Look-ups in named tables: a row name and a column name give one cell, copied from the table.

vafike =
	nar	bunofa	feg	bemok	pozat	remusir	mefopil	fipoka	getapa
fup	151	68	72	112	89	162	149	124	117
div	155	180	202	110	142	138	177	61	172
debig	164	139	160	105	121	154	187	61	162
runeli	117	204	218	127	171	90	151	56	166
pubid	80	46	12	147	99	107	42	229	53

div, fipoka -> 61
runeli, getapa -> 166
fup, bunofa -> 68
runeli, fipoka -> 56
runeli, pozat -> 171
fup, remusir -> 162
debig, remusir -> 154

figigu:
fields: birasu, zozogu, bipipu, vizif, gop, sabo, rasi
vokig: [393, 330, 331, 290, 329, 366, 281]
kas: [433, 331, 334, 269, 308, 336, 303]
dezesuk: [236, 453, 461, 606, 509, 419, 563]
metorak: [368, 356, 358, 351, 362, 371, 343]
zesi: [177, 516, 499, 715, 556, 437, 653]
fes: [127, 530, 549, 817, 634, 457, 750]
roseviz: [251, 506, 459, 609, 472, 396, 586]
ver: [513, 166, 262, 68, 258, 334, 102]
sir: [337, 352, 376, 394, 402, 390, 370]
tur: [279, 462, 421, 527, 435, 395, 495]

What is the sabo of ver in figigu?
334
What is the sabo of metorak in figigu?
371
What is the zozogu of dezesuk in figigu?
453
What is the birasu of ver in figigu?
513
What is the bipipu of vokig in figigu?
331
What is the zozogu of metorak in figigu?
356
What is the zozogu of tur in figigu?
462
What is the vizif of tur in figigu?
527
What is the bipipu of zesi in figigu?
499
What is the rasi of ver in figigu?
102

sotepov:
         dezirol    kan   beto   geni   leri    dez  torafa    ziv  motakud  bido
tebizop     -975  -3999  -3414  -1346  -2133  -3582     -87  -2428    -5410   499
vok        -1561  -9633  -7487  -6188  -2642  -2534   -5967  -5708    -5041  2063
tamag      -3685  -4766    224  -2184  -1846   -477   -2159    190     -507  2390
ratosu     -6132  -9881    136  -5050  -2527    714   -5400     39     1129  5982
lif         -903  -6652  -5375  -1310  -3167  -6055    1230  -3249    -9726  2260
guboz      -1170  -4568  -3638   -856  -2489  -4686    1115  -2162    -7115  1414
did        -1326  -9186  -7615  -5627  -2697  -2963   -5134  -5795    -5532  1685
tekabi      -684  -6182  -5930  -3221  -2418  -3744   -2094  -4150    -6245   763
sas        -7692  -9858   3333  -2427  -2959   -236   -1638   3232      -73  8413
govafu     -3806  -4623    866  -1572  -1948   -851   -1086    770     -971  2939
lakivu     -4403  -6233    254  -2929  -1926    -13   -3262     59      234  3226

What is the ziv of tebizop in sotepov? -2428
What is the torafa of did in sotepov? -5134
What is the kan of guboz in sotepov? -4568
What is the beto of tekabi in sotepov? -5930
What is the dezirol of govafu in sotepov? -3806
What is the geni of tebizop in sotepov? -1346

numasis =
|  | maveka | mudof | rud | sak | vorasi | zetefus | nozav |
|---|---|---|---|---|---|---|---|
| pulosuv | 0.517 | 0.503 | 0.477 | 0.587 | 0.644 | 0.620 | 0.295 |
| dabu | 0.484 | 0.470 | 0.470 | 0.501 | 0.511 | 0.498 | 0.406 |
| medena | 0.386 | 0.421 | 0.454 | 0.274 | 0.192 | 0.241 | 0.767 |
| pagoto | 0.483 | 0.484 | 0.470 | 0.516 | 0.537 | 0.527 | 0.402 |

sak of dabu is 0.501
sak of medena is 0.274
maveka of dabu is 0.484
sak of pulosuv is 0.587
zetefus of medena is 0.241
rud of dabu is 0.470
nozav of dabu is 0.406
maveka of pulosuv is 0.517
nozav of medena is 0.767
mudof of pagoto is 0.484
sak of pagoto is 0.516
rud of medena is 0.454
rud of pulosuv is 0.477
zetefus of pulosuv is 0.620
maveka of medena is 0.386
maveka of pagoto is 0.483
mudof of dabu is 0.470
Which row has the largest zetefus? pulosuv

gad =
,fon,zazab,peko,fuvil,nolo,kun,tesa,fub,rivunil
goduso,73,174,69,208,184,81,192,208,208
nof,58,205,50,242,211,65,218,241,238
vibop,93,150,92,181,164,103,155,180,181

What is the zazab of goduso in gad? 174
What is the fuvil of nof in gad? 242
What is the fon of nof in gad? 58
What is the nolo of goduso in gad? 184
What is the zazab of nof in gad? 205
What is the tesa of goduso in gad? 192
What is the peko of goduso in gad? 69
What is the tesa of nof in gad? 218
What is the peko of vibop in gad? 92
What is the nolo of nof in gad? 211
What is the nolo of vibop in gad? 164
What is the fuvil of goduso in gad? 208
What is the kun of goduso in gad? 81
What is the kun of nof in gad? 65
What is the fon of vibop in gad? 93
What is the fub of vibop in gad? 180
What is the zazab of vibop in gad? 150
What is the kun of vibop in gad? 103
What is the fub of goduso in gad? 208

